A small network was shown many inputs. Here are its activations along a few directions, one row for each input.
Each table varies a few parts of the input and shows all the possible inputs, shuffled.
A made-up example of a description, with smaller parts first: ring(5) and (point or ring(9) or (values(2) and line(6))).
Shared parts are said once, and a part with two or three values counts as separate values.
In the rows, 128 means zero.

Other details of the inputs vary at random and push rows far along two fixed directions, the same in every table; ignore that.

Table:
x1: [155 104  73 131 176 152 110  84 124 132 166 129]
x2: [123 133 190  98  76 103 123 123 134 165  80 137]
x3: [164 122 106 157 180 109 147 125  98 104 151 116]
x4: [ 98 142 132  90  79 132  86 120 141 173 137 158]
x5: [ 96 148 219  96  55  78 140 162 141 159  47 133]
x6: [133 132 132 113 103 130 113 123 133 148 145 131]
x7: [ 88 138 168  93  70 140 105 139 155 156  85 130]
x8: [151 134 110 182 147 149 171 121 118  80 168 138]
x9: [130 133 136 120 106 128 101 120 132 141 125 144]
x10: [ 92 123 117  86  96 139  96 120 145 182 122 157]
x11: [150 123  73 135 160 144  96 103 115 125 183 149]
x12: [144 128 117 132 143 111 133 129 115 123 144 128]
x13: [125 143 122 161 116 157 153 118 131  99 165 147]
x14: [126 135 189 178 140 111 229 173 124  82  77 107]
x15: [139 120  91 150 187 123 143 133 112  93 135 115]
x16: [111 129 104 130 144 140 123 143 126 115 141 117]
x17: [145 122 130 164 131 136 168 101 121 119 152 150]
x18: [107 138 151 131 122 123 151 175 130 108 108  94]
x19: [ 95 114 127 110  84 158 136  95 160 172 141 174]
x20: [147 100  66 132 179 142 117  94 123 144 176 129]
x21: [125 118 103 127 154 122 135 132 124 126 132 122]
x22: [110 133 184 101  81  91 123 130 132 171  78 144]
x23: [161 132 106 157 164 125 142 142 110  93 162 108]
x24: [129 128  95 159 177 142 125 141 117  77 136 111]
x25: [109 129  88  89  96 154  65  92 142 183 184 169]
x26: [115 133 189 101  79  96 122 127 133 167  76 141]
x27: [124 132 132 118 108 123 102 124 131 144 127 148]
x28: [103 128 120 116 115 149  97 125 142 135 120 135]
x29: [141 134 149 156 154 125 158 166 121  72  89  92]
x30: [120 144 215 117  86  72 175 174 123 146  65 103]
x31: [156 127 128 138 138 125 120 114 119 109 131 126]
x32: [102 148 223  97  53  82 138 159 142 156  45 130]
x33: [153 126 124 133 137 119 132 122 119 120 147 117]
x34: [117 116 115 106 123 128 124 124 139 158 133 128]
x35: [106 114 121  97 116 124 101 101 142 179 110 153]
x36: [129 106  76 114 145 151  86  83 138 150 151 153]
x37: [121 129  96  94  92 168  59  81 144 175 181 159]
x38: [137 115 114 137 163 123 128 114 125 121 114 125]
x39: [109 127 114 155 128 169 156 124 140 100 155 141]
x40: [138 141 122 137 129 137 119 133 124 110 157 113]
x41: [137 142 124 144 134 135 107 130 122 103 136 127]
x42: [120 158 202 134 101  80 177 200 119 107  69  99]
x43: [127 119 107 129 144 137 132 141 129 125 143 115]
x44: [106 122 112 107 119 134 117 133 136 155 130 136]
x45: [155 129 125 134 136 125 128 117 117 115 140 119]
x46: [121 132 157 130 123 119 156 168 131 111  98  96]
x47: [ 90 118 126 110  78 167 130 103 161 172 145 175]
x48: [144 117  93 154 195 118 146 126 108 103 132 115]
x49: [111 165 204 142 100  90 157 195 123  93  62 103]
x50: [165 126 107 155 168 116 147 134 107  97 158 108]
x51: [132 123 142  94  92 124 104  93 132 178 130 145]
x52: [139 118 115 131 150 136 124 118 131 111 121 121]
x53: [130 115 126 113 133 131 117 105 137 146 112 133]
x54: [109 126 141 115  68 144 133  90 149 169 148 178]
x55: [161 132 161 157 154  94 173 153 103  94 112  91]
x56: [126 130  92 154 178 140 132 146 113  82 143 110]
x57: [150 108  69 128 168 158 105  90 128 124 170 129]
x58: [168 133 114 163 162 135 127 129 110  79 142 113]
x59: [100 119 124  93  93 144  88 112 151 173 113 155]
x60: [110 129 119 110 113 157 103 123 141 137 136 123]
x61: [118 147 178 155 137 109 182 200 121  66  83  66]
x62: [167 134 112 158 160 135 134 131 108  84 151 106]
x63: [134 123 113 130 143 147 125 130 129 114 134 114]
x64: [135 116 112 127 149 130 135 127 130 122 137 113]
x65: [106 121 117 113 120 135 106 127 139 147 115 142]
x66: [146 124 147 152 167 105 176 157 116  95 101  86]
x67: [124 154 162 135 112 110 148 172 124 109 118 103]
x68: [128 111  96  93 118 130  79  72 127 189 164 174]
x69: [159 129 105 155 176 113 139 131 102  91 147 121]
x70: [146 115  92 153 192 118 150 128 110 106 139 109]
x71: [127 142 136 120 101 144  94 119 135 131 134 135]
x72: [ 99 117 120  92 103 129  96 107 148 176 112 156]
Each input here is: values(2) and line(4) and (point or ring(8)).
Changing only the values(2) part turns x23 into x43. The same change can be made to x13. Which row results?
> x39
Changing only the values(2) part turns x22 into x35. The same change can be made to x49. Which row results?
> x24
Which other rows does x67 become when the values(2) part takes its other values? List them by row number.
> x18
Which other rows agree with x34 in the values(2) part and the line(4) part? List them by row number.
> x15, x19, x21, x36, x52, x57, x64, x72
Which other rows does x6 become when the values(2) part takes its other values? List them by row number.
> x46
Which other rows does x5 become when the ring(8) part takes its other values? List them by row number.
> x12, x31, x32, x33, x45, x50, x69

Table:
x73: [127 127 163 130 115 103 176 140 129 138 100 121]
x74: [123 135 153 150 108 145 167 133 133 109 129 132]
x75: [146 126  92 118 144 138  91 113 121 137 171 125]
x76: [106 117 133 103 108 128 113 115 143 165 107 152]
x77: [141 106  54 128 166 148 105  92 124 140 186 144]
x78: [111 124 163  89  68 114 125 110 141 195 122 154]
x79: [105 148 156 145 103 135 154 162 137 102 113 120]
x80: [102 112 157  90  79 124 120 107 155 191  96 159]
x81: [151 128 101 130 140 132 100 100 116 135 172 144]
x82: [103 119 113  84 109 145  77 105 146 175 121 141]
x83: [135 143 190 126  94  95 153 143 123 137 100 118]
x84: [159 128 134 151 148 121 136 122 116  99 122 122]
x85: [133 123 123 153 187 114 168 163 112  80 107  83]
x86: [132 135 170 110  84 109 121 119 133 152 110 136]
x87: [150 136 136 162 166 102 164 168 103  82 124  93]
x88: [ 98 123 149 103 103 118 120 137 143 159  88 133]
x89: [111 147 151 147 121 137 159 174 136  88 113 102]
x90: [104 121  81 104 104 181  81  97 156 159 182 159]
x91: [134 138 156 153 163  93 194 194 111  76  83  70]
x92: [158 153 170 165 147  89 165 173 102  64  93  90]
x93: [131 115  53 138 139 189  91  71 136 132 214 172]
x94: [173 131 106 192 218 121 162 147  94  39 121  94]
x95: [156 131 101 145 157 126 105 121 111  99 156 118]
x96: [ 88 145 157 112  67 145 127 143 152 147 114 143]
x97: [131 115  97 144 175 127 136 125 121 109 138 118]
x98: [124 153 203 134 118  88 165 203 117  83  43  74]
x99: [104 114 124 102 124 132 111 131 141 153 107 123]
x100: [ 88 143 157 107  60 149 124 126 154 161 123 162]
x101: [160 102  72 159 193 142 143  90 117 109 169 133]
x102: [160 121  64 130 168 149  79 102 116 114 185 124]
x103: [172 137 121 224 203 141 214 159  95   8 148  87]
x104: [126 137 138 112 105 115 105 127 126 149 135 130]
x105: [158 112  61 140 172 146 102  86 111 131 201 150]
x106: [ 96 132 154  92  88 123 100 127 145 171  86 139]
x107: [133 119 128 120 122 134 115  99 136 152 119 146]
x108: [143 125  99 133 149 136  95 114 119 115 143 128]
x109: [108 120 136 111 120 118 132 121 137 154 111 143]
x110: [142 121  95 118 133 144  82  90 126 140 153 154]
x111: [ 76 152 233  70  34  80 149 192 148 186  41 112]
x112: [121 108  77  97 120 145  94  77 139 183 173 172]
What do these inputs look like to the network?
> line(4) and (values(2) or ring(8))
Changing only the line(4) part turns x79 into x89. The same change can be made to x108. Which row results?
> x98
Which other rows agree with x101 in the line(4) part? List them by row number.
> x73, x74, x78, x80, x83, x84, x86, x103, x107
Which other rows agree with x112 in the line(4) part? List them by row number.
> x76, x81, x92, x93, x94, x100, x105, x109, x110
Which other rows does x89 become when the values(2) part takes its other values? List them by row number.
> x90

Table:
x113: [162 112  94 174 211 128 171 142 112  65 126  89]
x114: [102 127 173 104 107 103 161 165 143 148  77 106]
x115: [101 116 134  81  84 115 119 116 142 197 119 154]
x116: [113 119 154  96  86 117 108  91 143 191 106 161]
x117: [ 88 132 106 117  55 190 116  96 162 170 197 186]
x118: [157  99  50 119 164 153  84  51 121 168 215 155]
x119: [155  91  15 144 210 161 103  86 120 122 212 140]
x120: [ 91 138 168 110 101 102 146 178 136 138  79 107]
x121: [143 141 124 214 159 169 197 144 122  27 155 124]
x122: [171 110   6 178 243 174  89  91  97  69 218 128]
x123: [ 90 128 189  70  60 100 140 140 150 197  76 134]
x124: [123 161 166 205 132 142 222 180 120  32 124 115]
x125: [ 95 127 113 116  59 200 115  80 168 165 183 184]
x126: [152 115 120 147 168 119 161 127 115 103 117 109]
x127: [133 131  88 125 141 141  84 107 123 123 160 142]
x128: [102 144 152 146  79 167 167 139 149 114 158 139]
x129: [158 116  40 117 152 157  56  73 125 151 220 160]
x130: [ 95 137 174 105 104 108 146 171 138 137  80 100]
x131: [135 128  85 120 137 140  85 117 124 129 172 131]
x132: [144 132 144 122 111 104 126 131 116 144 134 132]
x133: [122 109  83 129 157 152  97 100 133 128 141 139]
x134: [110 141 158 146 146 102 163 178 119  91  77 100]
x135: [151 111 100 130 149 135 116  80 121 150 154 136]
x136: [111 151 183 106  88 104 130 171 131 127  88  99]
x137: [106 134 177 114 104  90 163 152 128 145  69 130]
x138: [139 158 174 145 127  92 152 174 112  90  86 106]
x139: [ 88 116 132  86  93 124 112 116 153 191 104 159]
x140: [148 151 177 142 124 101 151 167 118  91  84  92]
x141: [133 126 169 146 143  96 178 152 120 100  69 110]
x142: [ 98 146 171 111  97 108 134 184 132 135  82 105]
x143: [137 115 114  88  94 134  77  80 134 192 171 161]
x144: [162 124  79 151 176 149 102 112 112  84 164 109]
x145: [147 147 183 148 125  83 164 161 105 101  88 114]
x146: [107  97  91  92 116 152  88  79 155 188 133 168]
x147: [154 140 160 175 174  82 189 159  97  76  98  98]
x148: [190 125 121 177 186 115 153 129  94  67 141  99]
x149: [146 140 146 170 177 121 165 182 106  54  90  68]
x150: [129 126 106  82  94 142  63  91 143 183 170 155]
x151: [102 133 146  87  74 132  78 113 149 166 106 151]
x152: [ 93 127 141  88  85 142  82 119 152 174 100 149]
x153: [124 149 189 118  89 100 130 154 133 125  70 121]
x154: [183 113  67 181 218 124 146 110  90  84 188 111]
x155: [186 125 122 184 189 113 150 127  93  61 135 110]
x156: [ 90 120 136  81  87 139  97 116 154 182 104 139]
x157: [ 93 131 140  76  82 139  87 131 149 182 121 133]
What do these inputs look like to the network?
> ring(5) and (point or ring(8))
Changing only the ring(5) part turns x144 into x151. The same change can be made to x113. Which row results?
> x146
Changing only the ring(5) part turns x118 into x147. The same change can be made to x150. Which row results?
> x138
Which other rows agree with x115 in the ring(5) part? List them by row number.
> x117, x119, x120, x129, x131, x132, x142, x154
Start at x115 and move only the ring(5) part, one step at a time. The first step leads to x137. Which rows follow, in order?
> x141, x126, x123
